A small network was shown many inputs. Here are its activations along a few directions, one row for each input.
In each table, some parts of the input vary, and every possible input appears once, in random order.
A made-up example of a description, with smaller parts first: values(3) and (point or ring(11) or (line(6) and ring(8))).
Shared parts are said once, and a part with two or three values counts as separate values.
In the rows, zero is written as 128.

Other details of the inputs shift rows strongly along two fixed directions, in all tables alike. That doesn't count.

Table:
row 1: [113 114 125  98 140 129 108 151 165 132 139 120 143 158 114 161]
row 2: [130 146 124 141 130 133 149 124 126 104 125 116 119 121 161 139]
row 3: [138 130 123 146 131 126 144 122 132 121 125 137 125 122 140 132]
row 4: [118 109 150  90 143 128 118 146 156 138 127 106 115 165 103 155]
row 5: [130 109 136 107 132 144 110 130 118 128 122 131 148 118 109 139]
row 6: [128 143 127 148 136 123 147 126 128 101 150 135 104 118 148 130]
row 7: [116 157 113 130 134 113 183 173 142  93 126 116 100 151 151 142]
row 8: [118 120 139 111 125 140  98 125 111 142 143 133 129 135 116 131]
row 9: [128 114 139 107 124 149 108 127 116 131 124 122 152 126 116 137]
row 10: [140 125 127 149 127 129 143 133 134 114 122 132 131 116 136 129]
row 11: [122 147 130 138 136 118 151 125 125 103 138 124 109 105 150 130]
row 12: [130 116 133 102 135 141 109 122 117 136 124 137 141 123 114 143]
row 13: [129 153 122 165 126 126 160 127 130 100 124 115 109 123 170 139]
row 14: [125 114 141 108 128 132 112 122 120 144 147 139 134 116 108 136]
row 15: [126 113 142 116 119 148 106 131 116 135 124 124 149 129 113 143]
row 16: [120 124 138 101 129 142 102 122 111 133 145 131 130 130 120 130]
row 17: [146 115 100 150 109  97 112 108 138 200  93 145 152 137  90  49]
row 18: [121 124 142 100 125 135 106 121 112 144 139 124 138 122 117 130]
row 19: [122 142 132 145 121 119 136 125 123 128 133 119 119 121 142 122]
row 20: [150 138  81 183 128  86 136 108 145 175  79 149 135 139 111  22]
row 21: [135 131 120 143 122 126 142 121 131 121 122 131 124 125 143 132]
row 22: [131 108 139 111 117 144 111 130 120 126 130 130 144 123 114 149]
row 23: [127 152 120 158 126 118 156 125 130  94 143 128  96 120 161 124]
Each input here is: values(3) or (line(4) and ring(5)).
Question: Change only the ring(5) part in row 22. List by row number the other rows that result.
Answer: row 5, row 9, row 10, row 15

Table:
row 24: [132 119 135 121 127 138 115 117 112 129 135 139 135 110 122 133]
row 25: [127 125 137 120 127 134 111 112 111 134 145 137 126 113 124 128]
row 26: [135 148 118 170 128 120 165 129 141  93 124 121 115 117 165 131]
row 27: [127 123 136 117 122 139 119 130 116 131 125 123 137 128 123 137]
row 28: [121 123 135 112 133 126 116 128 131 135 142 129 123 132 118 133]
row 29: [123 122 133 109 129 135 123 141 131 132 120 118 133 145 120 142]
row 30: [127 119 133 113 132 131 121 132 131 130 133 131 131 129 117 139]
row 31: [120 122 134 110 135 126 118 134 137 135 140 127 121 142 116 136]
row 32: [124 124 136 117 127 130 115 122 121 135 143 133 124 124 120 132]
row 33: [119 127 132 109 129 130 118 134 123 134 135 126 127 135 120 132]
row 34: [134 155 122 169 123 124 163 121 121  94 120 117 113 109 170 119]
row 35: [130 160 118 167 126 118 163 119 119  97 132 125 105 108 170 112]
row 36: [133 117 134 126 125 143 113 117 117 127 130 135 142 113 125 138]
row 37: [118 127 130 107 131 130 121 140 130 133 134 125 125 145 118 136]
row 38: [128 116 129 114 132 134 121 138 142 129 125 125 137 141 119 148]
row 39: [126 118 131 110 134 130 124 138 138 130 130 129 129 139 115 142]
row 40: [122 127 133 113 124 133 117 128 114 134 137 131 129 127 122 131]
row 41: [158 115  80 178 117  89 124 114 163 203  59 143 166 156  91  28]
row 42: [128 156 119 162 130 116 171 137 140  95 117 109 109 127 166 126]
row 43: [129 118 134 117 127 134 120 127 122 130 134 135 133 122 119 137]
Question: Describe the family of inputs behind these rows.
Answer: line(4) and ring(5)
Question: Changing only the line(4) part turns row 37 into row 35. The same change can be made to row 31. Which row results?
Answer: row 25
Question: Change only the ring(5) part in row 42. List by row number the other rows that result.
Answer: row 28, row 30, row 33, row 41
Question: Start at row 38 and move only the line(4) part, one step at a time. The first step leads to row 41. Which rows follow, in order?
Answer: row 26, row 36

Table:
row 44: [129 127 116 136 124 112 120 126 143 156 127 131 134 148 116  99]
row 45: [134 117 116 142 135 113 121 124 153 151 114 135 141 140 114 111]
row 46: [135 130 122 137 127 119 113 100 109 149 123 141 146  93 118  80]
row 47: [101 117 165  66 130 159 109 151  99  99 176 126 115 120 119 198]
row 48: [113 116 153  91 140 149 101 127 128 113 154 114 120 133 128 173]
row 49: [140 119 109 131 124 114 134 131 141 148 110 141 140 133 110 109]
row 50: [132 122 130 121 137 124 119 119 135 139 121 129 119 138 115 114]
row 51: [138 119 117 140 124 127 124 133 142 142 101 126 151 138 117 108]
row 52: [121 113 151  91 145 144 116 137 126 115 154 135 121 122 115 178]
row 53: [127 133 116 133 120 118 119 128 130 157 110 122 139 145 123 103]
row 54: [147 115 136 159 105 123 120  98 117 161 113 133 139 110 118  98]
row 55: [113 120 151  84 134 144 115 139 116 119 166 131 113 129 119 167]
row 56: [134 190 107 213 129 126 201 115 115  30 150 131  77  87 232 139]
row 57: [143 117 118 134 127 123 132 134 132 142 100 134 144 134 111 103]
row 58: [119 182 114 193 126 103 198 145 147  61 138 105  85 120 197 130]
row 59: [135 125 119 130 127 125 131 126 123 148  97 127 139 138 115 101]
row 60: [106 118 167  68 135 174 103 142 103  97 160 108 132 124 131 210]
row 61: [135 120 109 136 121 116 126 129 150 148 111 133 148 138 117 113]
row 62: [130 131 118 127 123 117 128 128 122 157 107 131 130 140 118  98]
Question: Describe the family of inputs behind these rows.
Answer: values(3) or (values(2) and ring(8))
Question: Change only the ring(8) part in row 58. List by row number the other rows that result.
Answer: row 44, row 45, row 48, row 51, row 53, row 60, row 61
